A small network was shown many inputs. Here are its activations along a few directions, one row for each input.
In each table, some parts of the input vary, and every possible input appears once, in random order.
A made-up example of a description, with smaller parts first: one of 2 separate values, together with either a single point or one of 9 places around a ring or (one of 4 places along a line, together with one of 8 places around a ring).
Shared parts are said once, and a part with two or three values counts as separate values.
In the rows, 128 means zero.

Other details of the inputs vary at random and push rows far along three fixed directions, the same in every table; ignore that.
To show where, the next rows are all for the same input, with only those details redrawn:
[119 175  97 125 145 135 145 127 157 149 135]
[114 143  98 107 129 102 149 138 176 123 135]
[124 149 113 126 139 145 144 122  90 170 151]
[107 103 105  87 115  86 158 153 122 135 149]
[121 115 123 130 115 111 134 118 141 117 140]
[122 143 118 139 126 120 129 112 172 114 130]
[118 155  99 121 135 116 142 130 178 126 134]

A family of inputs:
R1: [121 148 135 130 145 162 124 143  70 152 127]
R2: [133  84 189 155  94 121 111 115  81 110 146]
R3: [125 108 155 119 124 132 113 141 148 101 124]
R4: [133 131 116 117 147 167 125 132  94 151 145]
R5: [115 159 125 116 141 129 154 136  91 161 131]
R6: [167  77 190 194 114  93 110 131 118 112 109]
R7: [130 141  91 108 145 161 145 131  98 166 125]
R8: [112 121 105 102 118  89 149 142 164 113 141]
R9: [132 167 113 152 133 136 114 116 166 115 136]
R10: [150 134 157 193 114 165  99  60 119 129 133]
R11: [162 102 167 202 135 119  90 121 161  93  77]
R12: [134 121 116 104 136 125 128 138 138 125 150]
R13: [128 112 159 124 111 118 116 120 185 101 119]
R14: [ 97  95 128  74 124 117 146 170 102 149 134]
R15: [125  82 123  98 111 100 127 130 144 117 141]
R16: [130 169  88 122 141 109 131 132 181 100 128]
R17: [145 130 136 183 121 164  98  82  70 121 128]
R18: [101 121 115  93 127 116 143 158 144 121 113]
R19: [115 124 105 105 142 160 135 140  78 172 143]
R20: [134 195 141 141 167 181 120 124 126 164 134]
R21: [168 107 182 195 144 134  92 124 114 145 107]
R22: [128 172 150 154 148 184 112 105 112 168 128]
R23: [131 154 109 127 143 135 111 117 191 114 129]
R24: [135  55 197 148  74 113 122 103  77 117 139]
R25: [139  80 139 144 110 122 118 103  75 100 136]
R26: [133  94 122 108 117  95 139 134  88 114 151]
R27: [112 121 115  96 118  85 149 147 164 105 111]
R28: [118  47 163 106  80  90 117 133 179  69 112]
R29: [107 123 143 109 118 113 150 147  96 156 145]
R30: [105 122 102  72 126  66 155 175 175  93 116]
R31: [159 149 131 158 166 110 145 164  88 177 108]
R32: [132 122 108 113 125 103 139 127 110 125 140]
R33: [126 118  87  88 129 112 164 143  89 155 133]
R34: [117 120 102  87 137 124 145 148 115 153 147]
R35: [124 113 112 110 113  83 134 136 179  97 139]
R36: [127 172 134 130 146 148 114 130 172 132 123]
R37: [121  93 108  72 119  90 145 152 161 123 142]
R38: [137 143 109 131 150 174 128 125  70 155 139]
R39: [120  90 105 104 114 103 123 141 154  88 121]
R40: [126 146 122 115 131 139 153 136  88 165 120]
R41: [120 127 105 125 142 164 134 121  71 159 131]
R42: [125 165 134 158 132 135 110 119 167  93 107]
R43: [149 175 111 167 148 178 117  88  96 145 122]
R44: [146 125 127 124 167 120 133 190 108 178 110]
R45: [119 159 133 127 147 159 112 145 127 143 125]
R46: [128 192  76 116 155 112 146 123 216 119 116]
R47: [125 173 113 109 141 105 145 148 168 121 120]
R48: [136 154 118 166 130 135 121  83 167  99 114]
R49: [146 144 138 174 135 199  96  72 123 144 120]
R50: [121 130 154 135 117 128 123 140  88 142 146]
R51: [125 187 108 116 159 148 133 150 180 119 111]
R52: [150 150 171 181 129 160 108  86  90 122 127]
R53: [122  56 188 137  89 111  94 128  84 105 145]
R54: [135 177 130 148 143 138 122 120 176  96 107]
R55: [131 114 170 150 121 178 107 103  85 153 124]
R56: [110 106 137 121 109  99 135 131 137  96 110]
R57: [129 169  90 113 157 166 134 127 177 149 117]
R58: [134  50 140 134  82  94 122 100 101  87 125]
R59: [129 208 111 139 167 186 125 131 134 161 110]
R60: [127 117 113  97 122 114 159 141  95 165 154]
R61: [159 156 137 191 159 113 117 134 179 113  75]
R62: [128  64 129 127  96 120 116 109 114  99 121]
R63: [131 123 168 158 101 114 110 111 174  85 122]
R64: [108 103  87  81 125 102 165 156  76 148 138]
R65: [130 120 119 164 113 133  89 106 194  59 108]
R66: [141 189 135 148 148 166 142 105 104 171 123]
R67: [127  59 186 137  84 113 104 110 121 103 132]
R68: [131 150 151 167 118 118 103 108 172  76 112]
R69: [118 141 122  96 130 110 158 145  91 164 136]
R70: [141  75 164 156 104 145  91  99  63 122 153]
R71: [110 120 116  81 131 129 157 163  95 162 124]
R72: [124  98  97  70 118  85 173 154  85 153 148]
R73: [110 108 123  88 123 122 146 158  98 150 126]
R74: [115 112 135 106 121 112 115 148 195  88 114]
R75: [137 138 126 132 135 140 136 123  88 150 157]
R76: [121  92 104  85 123 114 131 154 136 120 137]
R77: [129 182 137 156 128 132 121 111 218 112 113]
R78: [139 108 148 170 118 168  80  93 111 108 131]
- What do these inputs look like to the network? => one of 6 places around a ring, together with either a single point or (one of 2 separate values, together with one of 6 places along a line)
- Changing only the place on the ring of 6 turns R22 into R14. The same change can be made to R15. Which row results? => R49
- Which other rows does R46 become when the place on the line of 6 takes its other values? List them by row number. => R16, R26, R32, R48, R72
- A walk changes only the place on the ring of 6. It starts at R70 and steps to R78. List the rest of the walk in order. => R65, R17, R16, R9
- Which other rows agree with R8 in the place on the ring of 6? List them by row number. => R2, R6, R9, R10, R24, R29, R35, R50, R60, R63, R75, R77
- Which other rows does R54 become when the choice among 2 separate values takes its other values? List them by row number. => R25

A family of inputs:
R79: [132 121 124 143 120 136 127 110 137 117 108]
R80: [121 177 102 120 153 174 129 122 126 137 118]
R81: [129 104 138 145 105 108 121 111 194  94 129]
R82: [104 134 100  65 140 130 144 170 137 140 136]
R83: [146  58 172 158  84 115 117  76  97 116 150]
R84: [131 152 111 122 136 128 145 120 163 148 139]
R85: [132 146 110 139 150 123 134 150 112 133 113]
R86: [150 153 158 182 141 138  91 109 193  94  99]
R87: [135 167 103 136 140 140 142 104 149 156 130]
R88: [137  93 171 160 111 146  98 101 133 107  98]
R89: [107 107 117  61 126 104 145 171 140 134 151]
R90: [130 159 140 154 138 194 107  92  73 154 145]
R91: [139 167  93 118 156 115 152 157 123 159 126]
R92: [152 145 119 147 136 118 135 114 113 139 132]
R93: [142  85 162 138 128 125 116 150  81 128 105]
R94: [144 131 151 182 130 127  93 116 158  99 109]
R95: [112 142  82  76 154  81 166 204 130 146 130]
R96: [136  91 140 110 126  93 126 161 117 110 111]
R97: [133 189 118 159 139 180 111  75 160 124 140]
R98: [121 145 119 116 138 168 121 121 116 136 123]
R99: [114 127 106 115 116  87 132 129 231  86 114]
R100: [145 134 161 158 137 122 107 137 197 101 109]
R101: [149 129 165 166 136 132 101 130 158 109 105]
R102: [101 129 198 136  89  93 150 129 105 121 111]
R103: [121 142 119 145 129 129 120 115 174 114 117]
R104: [132 130 153 149 118 168  99  94 115 119 148]
R105: [123  37 144 104  82  89 143 129  66 128 146]
R106: [121  95 112  83 110 116 156 125  61 157 179]
R107: [145 116 130 162 125 111 118 121 129  99 105]
R108: [ 83 101 179  80  77  79 167 151  38 124 148]
R109: [122 170  86 104 136 132 143 120 158 130 143]
R110: [123 184  93 132 160 167 139 129 138 157 110]
R111: [155 214 135 175 179 191 110 121 128 174 107]
R112: [150  72 178 139 110 106 107 138 104 120 137]
R113: [108 119 112  73 127 127 137 156 115 141 143]
R114: [129 145 103 137 115 126 117  81 208  73 123]
R115: [115  72 135  96 102  74 132 154 175  97 137]
R116: [118 149  77  86 143 110 171 154 139 156 123]
R117: [125 165 106  94 169 128 151 188 129 172 118]
R118: [130 151 129 159 142 174 128 106  80 172 126]
R119: [104 160  82  93 142 140 142 143 130 134 142]
R120: [125 110 121 118 132  94 131 168 130 117 119]
R121: [136 148 153 144 134 185 103  98  94 156 152]
R122: [127 188 108 162 151 198 113  87 105 138 122]
R123: [128 185 116 138 159 160 126 130 171 154 120]
R124: [162 215 114 159 178 175 140 121  95 205 141]
R125: [119  42 160 118  92 108 132 132  34 146 162]
R126: [128 149 122 153 130 188 114  83  56 153 144]
R127: [141 118 175 169 122 174 106  94  89 155 141]
R128: [130  81 141 117 115  80 134 162  90 122 148]
R129: [134 127 114 136 119 154 130  92  79 128 137]
R130: [136  85 143 133 129 123 133 155  14 159 128]
R131: [113 146 114  87 150 125 144 174 178 146 109]
R132: [120 143 125 156 118 143  94  90 208  61 114]
R133: [129  72 166 125 104 128 117 129  94 136 129]
R134: [134 117 120 151 106 137 121  69 142  82 122]
R135: [129  97 110 100 120 123 163 124  51 174 141]
R136: [125  96 151 147 112 138 112 115 104 131 122]
R137: [118 134 117 126 125 151 120 110  91 132 150]
R138: [123  71 163 120 100  99 113 139 184  87 111]
R139: [145 115 154 161 128 112 105 134 143 103 113]
R140: [125  99 123  95 113 133 144 120  48 163 175]
R141: [122 135 110 127 137  88 135 161 149 114 122]
R142: [127 102 118 119 113 106 146 114 121 136 135]
R143: [156 106 141 164 118 106 122  98 123 105 121]
R144: [117 142 102 112 135 134 148 135 120 156 130]
R145: [102  62 101  74  91  82 145 142 114  86 137]
R146: [152 138 140 179 124 108 108 102 186  91 111]
R147: [134  50 161 139  84 104 121  98  90 113 141]
R148: [149 127 130 162 127 117 123 112 130 104 103]
R149: [117 148 118 119 134 141 112 125 199  82 101]
R150: [127 134 138 153 132 144 112 114 153 129 120]
R151: [122 206 102 142 162 194 119 106 128 157 134]
R152: [153 149 119 134 147 124 146 125  93 169 152]
R153: [114 127 125  80 142 119 151 177 149 167 138]
R154: [127 180  98 101 168 103 149 187 194 138 127]
R155: [112 146  77  83 129 110 150 139 168 114 139]
R156: [151 111 159 170 129 130 105 123 112 103 101]
R157: [127 127 111 111 122 139 140  97  75 150 160]
R158: [133 100 154 147 117 144 114 111 114 120 106]
R159: [133 171  94 104 161 107 159 174 141 164 142]
R160: [113 112 129 104 120 128 121 140 154 111 133]
R161: [124 146 124  94 147 141 144 157 127 185 147]
R162: [145  78 178 167 110 116 103 124  95 113 136]
R163: [141 121 163 198 115 167  88  74 149  94  91]
R164: [149 146 137 171 136 132 114 109 129 124 121]
R165: [121 144 120 114 150 161 144 148  72 191 135]
R166: [105  93 116 107 101  98 116 126 196  55 113]
R167: [133 105 120 125 122  87 137 151 112 120 126]
R168: [114 163  92 113 137 146 134 117 115 144 148]
R169: [138 129  92  97 143  92 166 157 101 151 128]
R170: [117 130 127 102 146 139 138 159 140 149 104]
R171: [ 99 158 154  90 119  32 178 200 162 104 105]
R172: [132 114 161 150 111 163  95  86 117 108 136]
R173: [121 102 146 122 113 104 115 133 196  97 116]
R174: [108 116 107  95 110  96 120 141 214  61 118]
R175: [111 117 119 106 113 118 119 129 162 100 149]
R176: [131 136 147 160 121 172  98  79  98 123 149]
R177: [124 155 100 101 159 105 149 189 141 144 120]
- Changing only one part turns R158 into R80. The same change can be made to R136. Which row results? => R132
- Changing only one part turns R92 into R87. The same change can be made to R95. Which row results? => R118
- What do these inputs look like to the network? => one of 3 separate values, together with either a single point or (one of 4 places along a line, together with one of 8 places along a line)
- Which other rows does R100 become when the place on the line of 8 takes its other values? List them by row number. => R112, R124, R128, R152, R154, R159, R162
- Which other rows does R126 become when the place on the line of 8 takes its other values? List them by row number. => R82, R113, R114, R119, R132, R155, R174

A family of inputs:
R178: [112 149 100 108 144 129 145 157 113 143 134]
R179: [122 107  99 102 114  99 158 139 107 131 143]
R180: [116 129  95  82 143 133 144 160 119 152 124]
R181: [111 155 128  93 133 126 150 144  98 171 141]
R182: [135 133 130 122 138 129 161 154  58 189 138]
R183: [126  63 138 119  95  84 134 133 131 113 123]
R184: [107 109 111 109 123 116 134 140 157  97 128]
R185: [140  55 155 132  84  83 110 117  79  88 146]
R186: [123 131 147 151 128 127 112 123 146 108 111]
R187: [142 105 181 182 111 148  92 106 135  99 112]
R188: [119 156 101 104 148 138 147 149  96 151 121]
R189: [127 204 107 146 164 141 122 135 197 131 115]
R190: [149 170 137 156 149 147 118 114 106 150 131]
R191: [156 179 142 173 154 160 113 118 144 134 120]
R192: [132  90 133 110 127 114 138 141  88 149 138]
R193: [119 124 105  88 130 131 143 145  99 138 126]
R194: [140 164 150 180 146 153 102 117 183 106 110]
R195: [122 213  89 130 172 187 125 131 158 172 122]
R196: [110 120 122  86 113 136 152 131  70 162 161]
R197: [132 148 111 104 151 111 165 169 136 154 132]
R198: [102 111 127  69 116 109 142 154 138 145 141]
R199: [137 174 116 164 149 173 100 102 187 119 123]
R200: [135 211  78 126 177 168 145 124 166 171 123]
R201: [141  90 141 147 111 115 100 105 179  71 126]
R202: [118  94 128 122 103  79 123 135 167  69 130]
R203: [142 127 134 167 113 129 125  93  92 129 126]
R204: [146 136 170 179 138 183 110 103  83 141 108]
R205: [135 141  98 105 136 118 135 134 132 125 142]
R206: [118 143  82 104 124  93 148 143 223 102 116]
R207: [115  83 126 103 105  69 108 154 231  65 119]
R208: [128 151 131 143 134 116 109 121 200  84  86]
R209: [136 117 159 169 126 170  90 101 112 137 116]
R210: [123 103 171 112 107 126 137 135  99 138 143]
R211: [123 111 171 156  93 135 110  80 123  93 133]
R212: [123  84 146 116 122 130 118 136  87 137 118]
R213: [148 105 145 166 116 160 118  81  56 138 142]
R214: [138 106 151 170 102 104 121 103 129 107 114]
R215: [134 111 140 151 124 168 115 106  33 157 158]
R216: [146 131 146 183 120 141 116  75 124 102 119]
R217: [115  96 115  84 126  63 160 166 126 123 131]
R218: [105 111 118  78 113 114 139 141 152 124 146]
R219: [128 137 104  87 156 118 138 162 120 163 138]
- What do these inputs look like to the network? => one of 6 places around a ring, together with either a single point or one of 6 places along a line
- Changing only the place on the ring of 6 turns R204 into R188. The same change can be made to R182. Which row results? => R203
- Which other rows does R214 become when the place on the line of 6 takes its other values? List them by row number. => R186, R189, R190, R208, R217
- Which other rows agree with R215 in the place on the ring of 6? List them by row number. => R179, R184, R193, R196, R205, R213

A family of inputs:
R220: [168 136 156 202 129 155  99  62 102 116 121]
R221: [134 197  67 131 178 183 140 117 129 181 121]
R222: [129 167 161 181 112 162 110  71 157 107 129]
R223: [125 211  95 147 181 171 132 148 109 171 126]
R224: [106 104 134 110 106 129 150 126  42 144 150]
R225: [106 202 104 110 132 120 138 122 236  98 118]
R226: [147 174 109 110 160 145 165 146  65 212 157]
R227: [107 115  88  63 136 140 151 167  61 163 134]
R228: [113  76 141 105  98 108 122 152 143 107 139]
R229: [120 155 121  92 152 160 136 155 138 166 136]
R230: [130  58 144 114  98  79 120 126 210  77 131]
R231: [128 134 123 106 151 174 128 140  66 169 137]
R232: [ 97  54 149  81 106  66 156 186  96 155 113]
R233: [131 126 105 100 139 140 139 137  84 187 151]
R234: [118 128 121  99 123 124 113 143 186 105 118]
R235: [115  50 106  95 106  82 139 150 113 119 140]
R236: [103 105  87  65 133  80 157 193 111 115 129]
R237: [127 206  54 113 164 109 161 156 203 130 116]
R238: [160 136 166 213 118 156 104  66  98 135 135]
R239: [136 121 104 144 115  98 131 109 180  74 105]
R240: [143  93 191 166 119 150 100 117  47 143 147]
R241: [159 143 135 180 147 184  93  70 135 133 121]
R242: [112 215  81 109 174 113 144 182 225 134 125]
R243: [130 145 158 164 114 145 104  67 168  76 117]
R244: [115  63 128  96  99 109 124 151 101 106 130]
R245: [142  68 152 140  85  83 118 107  98 104 138]
R246: [118  70 151 111  97  57 106 157 167  60 124]
R247: [113 121 135 145  94 114 117  84 202  41 104]
R248: [103 145 123  72 125 106 158 150 143 143 152]
R249: [150  85 189 174 107 131 124 114  35 139 102]
R250: [147 152 150 177 145 155  90 106 136 103 114]
R251: [159 148 178 185 144 149 116 119 146 127  89]
R252: [130 121 118 127 137 148 139 130  91 183 155]
- What do these inputs look like to the network? => either one of 3 separate values or (one of 5 separate values, together with one of 6 places along a line)
- Which other rows belong to the same alternative as R251? List them by row number. => R232, R249
